Each row below holds a small network's activations on one input, seen along a few directions.
Each table varies a few parts of the input and shows all the possible inputs, shuffled.
Descriptions start from the smaller parts, as in this example, which fits no table here: one of 5 places around a ring, together with either a single point or one of 9 places around a ring or (one of 2 separate values, together with one of 6 places along a line).
Shared parts are said once, and a part with two or three values counts as separate values.

Other details of the inputs shift rows strongly along two fixed directions, in all tables alike. That doesn't count.

Rows:
R1: [ -2   5   8 -26   3 -16  10 -27  24 -24  30  15   6]
R2: [-21 -12 -45 -37   0   3  -6 -30 -19  35   1   7  -5]
R3: [-35   3 -43 -11  -1  -5   0   1 -39  38 -17 -19  -7]
R4: [  7  -6   7   5   7  -5   7  -3   0 -27   3   8   4]
R5: [ 17  -4  16  46  -8  22   8  23 -13   3 -40 -12 -16]
R6: [ 23  23  47  -5  30 -20 -15 -19  17 -26  29   4 -18]
R7: [ -3 -10 -11   9 -19  22  -2  10 -11  24 -25 -12   0]
R8: [  2  11  19  43  -8   9  13  31 -17  -2 -32 -22 -11]
R9: [-10  -7 -11   4 -16  14   1  22 -25  10 -19 -14   9]
R10: [ -1  12  -5 -11  -6 -11  -3  -3   8  18  12  -8  14]
R11: [  7  17   8  51  11  -3   1  28  -7   8 -30 -28  -1]
R12: [-14  -1 -12 -23  -7 -11   0  -3   4  16  18  -2  15]
R13: [ 11  -2  25  23  28  -4 -14  12 -23 -19  -4  -5 -19]
R14: [ 13  -4  17  -1   8  -6   0 -15  26 -36  16  25  -8]
R15: [  1 -13 -17   2   7   6   1  -7   7  12  -5   5   5]
R16: [  2  -2   8  45  18   5 -17  26 -27   1 -31 -11 -33]
R17: [ -3 -11  -9 -37  -4  -7 -10 -14  22   1  31  25  10]
R18: [ 23  -8  39 -10  16 -12 -11  -1  20 -31  36  17  10]
R19: [  5 -15  -5 -36  -3  -2  -7 -25  23  10  28  20  13]
R20: [  5  17   7 -24   1 -17   8 -33  27 -17  27  12   9]
R21: [ 14  -9   7  55   3  11   5  16 -10  -1 -41 -12 -13]
R22: [ 11  -1  16  -4  -3   5  10   3  -3 -23   4   8   1]
R23: [ 15  22  35  24  -5   4  -5  15   6  -5  -5 -19  -3]
R24: [-30  -1 -45   1  -5  -3  10  11 -17  32 -18 -17  13]
R25: [-27 -13 -56 -29  -7   1   3 -10   1  22   2  14  13]
R26: [-20  18 -34 -30 -28   3  18 -15  -7  27  -3  -5  13]
R27: [ -7 -11 -20 -42  10 -10   3 -22  13 -11  34  22  22]
R28: [ 17  11  54  31   3   3  -6  23   9 -23   1 -14  -9]
R29: [-27  -9 -43 -10 -31  19   0  13 -19  33 -24  -7   4]
R30: [ 27   3  44  -2   4   4   0  -6  30 -44  21  27 -15]
Each input here is: one of 5 places along a line, together with either a single point or one of 5 places around a ring.
Changing only the place on the line of 5 turns R4 into R1. The same change can be made to R9. Which row results?
> R28
Change only the place on the ring of 5 in R19. List by row number the other rows that result.
> R5, R7, R15, R21

Rows:
R31: [  5  -7  -3  39  -6  21   7  22 -18  13 -40 -15  -8]
R32: [ 18  -1  13  23   7   4 -10   6  12  -2  -8   1  -4]
R33: [ -9 -14 -26 -25   4   1 -16 -10  -9  28   8   4   6]
R34: [  2  -7  14  31   0   0   6  23  -3  -6 -15 -13   4]
R35: [-15   9 -17 -34 -18  -1   5 -12  -9   4  12   4   6]
R36: [-12  13 -17 -31  -9  -5   4 -18  -3   2  10   8  -2]
R37: [  8  -7  12  24  -4  13  -5  21 -15 -10 -19   0 -12]
R38: [ 19  16  27  14   1  -3   0   5  12  -2   3 -11   7]
R39: [  9  -3   7  16   3   7  -5   8  -5 -12 -13   8 -18]
R40: [ -1  12   6  30  -9   4  -6  34 -15  15 -21 -25   3]
R41: [ -2 -14   3  32   9   7 -13  19 -23  19 -26 -15 -19]
R42: [ -2  -9   8  -5  22 -15  -8  -9   2  -6  17   3  -4]
R43: [  6  10  23  18  17  -1  -9   9 -15  -2  -6 -15 -18]
R44: [  3  -6   4  -8  24 -12  -7 -11 -10 -14  13   8  -6]
R45: [-17  10 -14  28 -17  13   5  34 -33  21 -37 -28  -5]
R46: [ 25  -4  50  19  10   9 -10  13  17 -37   9  13 -16]
R47: [-24  -9 -27 -20 -11  -6   6  -2  -1  10   8   3  13]
R48: [ 6 -3 11 25  5 -4 10  6  6 -5 -8 -7  3]
R49: [-10   7 -14  29   3   1 -12  27 -37  39 -32 -35  -3]
R50: [ 19  19  29 -15  10 -13  -7 -22  35 -18  33  10   4]
R51: [  7  -5   9  19  26 -11 -15  13  -8   1   1  -8   1]
R52: [-18   4 -15 -27 -24   0  10  -8   0  19   6  -8  13]
R53: [-17  -6 -30 -21  -7  -6  -1   3  -1  14  11   3  22]
R54: [ 22  -1  28  29  12   3 -16  19  13 -12  -5   3 -10]
R55: [-10  -9 -24 -10 -10   4   2 -15   6  17  -5   6  -2]
R56: [  3 -12  -1 -30  13  -1 -12 -24  -5  -6  20  19 -10]
R57: [ 22  18  56  17  14 -11  -7   2  27 -32  17   3 -18]
R58: [  1   1 -10  27   8  -3   7   5 -12  -7 -22  -5  -5]
R59: [-18  -2 -30 -19   1  -5   6  -8   0   2   5  10   3]
R60: [ -9   0 -29  42   1   0   2  26 -20  25 -40 -24   7]
R61: [ 35  -5  52  20   8   6 -13  15  24 -27  11   5   1]
R62: [  6  -2   4  -2   8  -3  11 -10  11 -14   9   7   7]
R63: [ 30  21  51  18  16  -7  -2 -10  19 -39  10   5 -17]
R64: [ 12  -4  19  19   5   0   6  13  -5 -25  -6  -1   2]
R65: [-12  -3 -13 -17   3 -13   3 -11  14  -3  16  12   3]
R66: [-13  12 -14 -17 -11  -7   7 -20   9  14   6  -3   1]
R67: [ 28  14  57  15   5   0   1   6   9 -38   8  -1  -7]
R68: [ 15  -2   9  15   5   6  -2  -6   2 -14 -10   8 -14]
R69: [ -6  -2  -9 -12   6 -13   6 -21  19  -6  15  10   5]
R70: [ -3 -11   3 -26 -10   3  -4 -11  17  -5  23  18   1]
R71: [-10   6 -12 -28   4  -7  -4 -19 -19  10  10  -2  -5]
R72: [ 12  -1  24 -18  12 -11  -1 -11  17 -41  33  23   2]
R73: [ -6   8  -8 -25 -17  -1   2  -3   5  15  12  -6  21]
R74: [ -9  11 -14  32 -15  13  15  21 -28  27 -43 -30  -2]
R75: [ 19  -5  14 -21   2   1  -4 -19  29  -7  26  18  12]
R76: [-10   9   6  35 -14   6   2  33 -20  15 -29 -28  -7]
R77: [-11 -16 -16 -30 -21   8   5 -11   7  13   9   9  11]
R78: [ -6  -4 -22 -17  -3  -4  15 -17  -4  -1   3   8  13]
R79: [  4  17   9 -17   2  -5   4 -23  18 -12  17   8  -4]
R80: [ 34  18  56  16  11  -4   4  -7  16 -37  12   3  -9]
R81: [ -9  -6 -27 -12  -7  10   3 -15   1  12  -7   9  -4]
R82: [ 11  -3  17  13   8   8  -6   6   8 -16  -4  10 -18]
R83: [ -8 -14 -16 -35   8   3 -10 -22  -4   9  17  15  -6]
R84: [ -8 -10 -20 -17 -14   8  -8   6   0  17   4   5  12]
R85: [-16  14 -19  31 -10   9   5  28 -29  23 -41 -25 -13]
R86: [  8  11  22 -22  -4  -8   8 -25  26  -9  28   6   5]
R87: [ 15  19  30  31   9  -4 -10  22   6  -6  -7 -13  -8]
R88: [  9  -5  19  22   4   4  -8  11  10  -8  -7   4 -17]
R89: [  1   7  21  14  12  -7 -10   4  -9   6  -1 -15 -14]
R90: [ -6  -4 -26  -9  -3  -5   8  -4   3  16   2  -2  24]
R91: [ -8 -13 -16 -30 -17  13   5 -10   3   6   6  12   8]
R92: [-23   5 -29 -14 -26  11  13   6 -21  26 -17 -16  10]
R93: [-10  -7 -23 -14  -8  -3   4   5   0  12   5  -3  26]
R94: [ -3 -12 -13 -27 -13   4   7 -24  15  11  13  13   8]
R95: [ -6 -13 -20 -33 -19  11   6 -14  -5   4   5  14   9]
R96: [ -6  -8  -5 -26  22 -11  -6 -19   1  -8  25  12  -1]
R97: [-15  -2 -31 -13   0  -7   6  -6 -10   0  -2   8   2]
R98: [-11  -5 -11 -22  -1  -3   4  -5   5 -11  18  12   8]
R99: [-11  -8 -17 -31  -6  -1  11 -12   6  -5  16  11  17]
R100: [-23  -3 -47  -3  -5  -5   1  11 -13  28 -13  -7  14]
R101: [ -9   0 -21   0   5  -3   8  -9   2  -1  -4   3   2]
R102: [  8  -7  -4  39  -8  18   7  19 -25   9 -42 -13  -9]
Changing only one part turns R47 into R72. The same change can be made to R69. Which row results?
> R58
What do these inputs look like to the network?
> one of 3 separate values, together with one of 4 places along a line, together with either a single point or one of 5 places around a ring
Start at R60 and move only the place on the ring of 5, one step at a time. The first step leads to R100. Which rows follow, in order?
> R53, R93, R90
Start at R75 and move only the place on the line of 4, one step at a time. The first step leads to R94. Which rows follow, in order?
> R31, R102
Change only the choice among 3 separate values in R76. List by row number the other rows that result.
> R47, R70

Rows:
R103: [ 13   8  30 -28  13 -17 -11 -21  23 -13  42  10   6]
R104: [ -1  -6  -5 -27   6  -3  -5 -26  -4  -3  15  13  -7]
R105: [-12   2 -27  30 -13   9   9  11 -14  30 -40 -19  -6]
R106: [-16  12 -17 -27 -15  -7   1  -7   9  11  14   1  11]
R107: [ 33  -1  49  22  -1   9   8  12  13 -35   2   2   6]
R108: [ 30   4  48  22  17   0 -14  -1  11 -16   4   0 -18]
R109: [  9   0  25 -31  10  -1  -6 -26  17 -29  33  25 -14]
R110: [-12   8 -26   7  -1  -4   2   7 -13  30 -15 -20  11]
R111: [ 13 -11  15  22   5   4 -12  17  -3   6  -9  -7   1]
R112: [ 16  -7  11  30  11   3  -6  16   5   2 -12  -6   4]
R113: [-13 -15 -28 -20  -3  -4   9 -12   7  -1   8  15  12]
R114: [-19  -3 -36   8  -8   4  13  -2 -18  18 -28  -6  -7]
R115: [-22 -21 -45  21  -9  12  -1  27 -47  37 -43 -21   4]
R116: [  8  13  22 -20   8 -18   2 -22  38 -21  38  13   9]
R117: [-14  -1 -18 -30   4 -12  -2 -14 -13   8  17   1   7]
R118: [-14   1 -23 -27 -10   2   4 -18  -1   0   5  15  -7]
R119: [ 13  -2  21  40  -3   8  -6  32   6  -7 -19  -7  -6]
R120: [ -7 -11 -10 -29 -11   6  -6  -4  10  10  16  10   9]
R121: [-10   1 -13 -32 -13   7  -3 -17   4  17  10   6  -4]
R122: [  6  14  16  20 -13   5  16  16 -14  -4 -17 -21   9]
R123: [ 29  -7  59  34  22   4 -14  24  10 -43   6   7 -17]
R124: [ 10   5   4  28   8   5  -3   4  -4  12 -20 -11  -9]
R125: [ -5  10  10  18  -4   2  -6  24 -11  12 -12 -21  -4]
R126: [ -2   6  -4  25  15  -7   1  14 -19   3 -16 -16  -1]
R127: [ -7  -9 -20  13  -9   4   6  10   4  16 -15  -5  10]
R128: [  6  -7  12  37   2   7  -3  31  -8 -15 -22  -2  -9]
R129: [-16   4  -8  -2  -1  -1  -1  12 -21   6  -4 -10  -3]
R130: [-18   4 -24 -22  -1 -14  11 -15   2   1  12   4  10]
R131: [ -6  -3 -23 -26   7  -3   3 -28  -1   3   8  12  -1]
R132: [-10   9  -3 -28  -1 -12   2 -11   8 -15  24  13   3]
R133: [ 27  -9  35  28  28  -3  -8   8  11 -32   5   8  -5]
R134: [  1   5  -7 -30 -22  10  19 -24   1   0   6   6   9]
R135: [-10   6 -19 -26 -18   4   1 -17  11  12   7  10  -2]
Changing only one part turns R133 into R131. The same change can be made to R127. Which row results?
> R105
What do these inputs look like to the network?
> one of 3 separate values, together with either a single point or (one of 2 separate values, together with one of 5 places around a ring)
Change only the choice among 3 separate values in R104. List by row number the other rows that result.
> R115, R117
List by row number the other rows that have the choice among 3 separate values in common with R103.
> R106, R110, R116, R117, R122, R125, R126, R129, R130, R132
